[[ 2.41 -3.03 -3.37  0.17  5.45]
 [ 4.45 -4.04  1.00  0.40  8.46]
 [ 7.01 -2.38  5.99  1.70  7.30]]	5.45

[[ 1.73  2.04 -3.26 -0.43 -0.88 -3.73 -3.56]
 [ 3.59 -2.42 -0.31 -0.24  2.89  3.95  0.30]
 [ 2.89 -7.92  0.89  4.49  3.12  0.00 -4.40]]	-3.56

[[-0.43  0.38  0.27 -0.52 -0.58]
 [ 3.72  6.94  2.13 -4.39 -4.58]
 [ 3.51 -1.15 -3.38  2.21  2.51]]	-0.58

[[-3.19  1.92 -1.24  0.11 -1.46 -1.57  1.05]
 [-6.58  5.55 -3.49 -0.06 -3.41 -2.19  2.33]
 [-3.32  5.04 -3.12 -0.49 -2.35  0.34  1.37]]	1.05

[[-0.39 -4.38  0.38  2.72]
 [-5.81  5.73 -8.32 -4.74]
 [ 5.55  3.25  4.74 -4.27]]	2.72

[[-0.52  2.37  4.90 -5.09 -4.25]
 [-0.70  2.52  1.22 -5.37 -6.08]
 [ 2.13  1.67  1.80  7.62 -2.19]]	-4.25

[[ 0.11 -6.57  3.99  0.86  1.40  1.62 -0.80]
 [ 0.30 -7.69  0.35 -1.93  0.94  0.58 -0.89]
 [ 0.31 -7.62 -0.50 -2.25  0.89  0.24 -0.86]]	-0.80

[[-0.71 -5.37 -0.65 -0.02 -0.85 -7.98]
 [-1.87  0.05  3.13  0.83  1.45 -2.21]
 [ 4.99 -8.54  2.56  0.20 -1.25 -2.92]]	-7.98

[[ 3.63  4.57  4.69 -4.98  3.10 -0.77]
 [ 3.09 -7.30 -2.26  0.69  2.63 -1.11]
 [-2.81 -4.30 -0.43  1.75  1.33  4.80]]	-0.77

[[-3.50 -0.90 -1.56 -6.30  1.87]
 [ 0.98  0.12  1.24 -2.97  1.32]
 [ 1.43 -4.04 -8.29 -0.69 -1.89]]	1.87
---
[[6840, 7524, 5332, 6008],
 [5212, 9385, 9009, 7872],
 [8798, 7440, 3043, 4402]] Answer: 6840

[-12, -30, 32, -6, -13, 20] Answer: -12

[0, 2, 6, 3, 7, 9] Answer: 0

[[353, 552, 225, 316, 389, 90, 288],
 [306, 27, 385, 500, 927, 380, 560]] Answer: 353

[[5375, 4774, 1725, 5350],
 [5161, 8239, 2276, 5340]] Answer: 5375

[[157, 114, 168, 109, 105, 34, 69],
 [128, 55, 94, 21, 189, 73, 202]] Answer: 157

[[34, 24, 93, 43, 39, 32],
 [50, 30, 16, 34, 27, 34],
 [34, 65, 5, 38, 29, 51]] Answer: 34
---
[[-3.69  2.67  0.32 -2.87  8.37 -0.87  3.66]
 [-0.28 -0.75 -0.42 -0.09  0.35 -0.25  0.34]
 [ 2.51 -1.96 -0.34  1.88 -5.50  0.56 -2.43]] yields -1.96

[[-0.54  1.64  0.68 -0.51]
 [-2.96  7.14  3.61 -1.31]
 [ 2.86 -2.46 -0.55  2.07]] yields -2.46

[[-1.28  7.21 -1.33 -0.10 -2.65 -3.39]
 [ 0.89 -1.33  5.34  4.50  2.48  7.75]
 [-4.01 -1.73 -5.20 -4.89  2.57 -6.42]] yields -1.73

[[-7.82 -2.36  1.59 -3.27  0.26 -2.53  3.55]
 [-6.18 -1.88  3.60 -2.47  0.12 -3.12  4.35]
 [ 7.48  1.84 -0.90  3.53  0.89  1.71 -3.77]] yields 1.84

[[ 2.11  1.41 -2.79 -1.95  0.32 -0.32  0.66]
 [ 4.75 -7.91  7.42  4.02 -0.06  2.44  2.48]
 [-2.63  2.30 -0.72  0.35  0.20  2.07  3.73]] yields 2.30

[[ 2.45 -0.15 -1.51  1.95  2.20 -5.00 -5.69]
 [-2.54 -3.97  8.42  2.43 -4.28 -1.50 -0.46]
 [-0.65  0.09  0.82 -0.16 -0.95  2.16  1.90]] yields 0.09
---
[[ 30 -42  33  36  12]
 [-43  -6 -15 -34  -7]
 [ 41  48 -25 -35 -18]] -> 33

[193  38 197 202] -> 197

[677 157 807 922] -> 807

[ 7 92 51 74] -> 51

[4215 2901 3416 4832 3634 7171 7772] -> 3416

[[4627 8074 4090 5569 7430]
 [4694 8813 2783 7445 8317]
 [4555 9177 1642 7964 4688]] -> 4090

[[146 311  90 804 747 589 510]
 [261 151 165 559 470 556 656]] -> 90
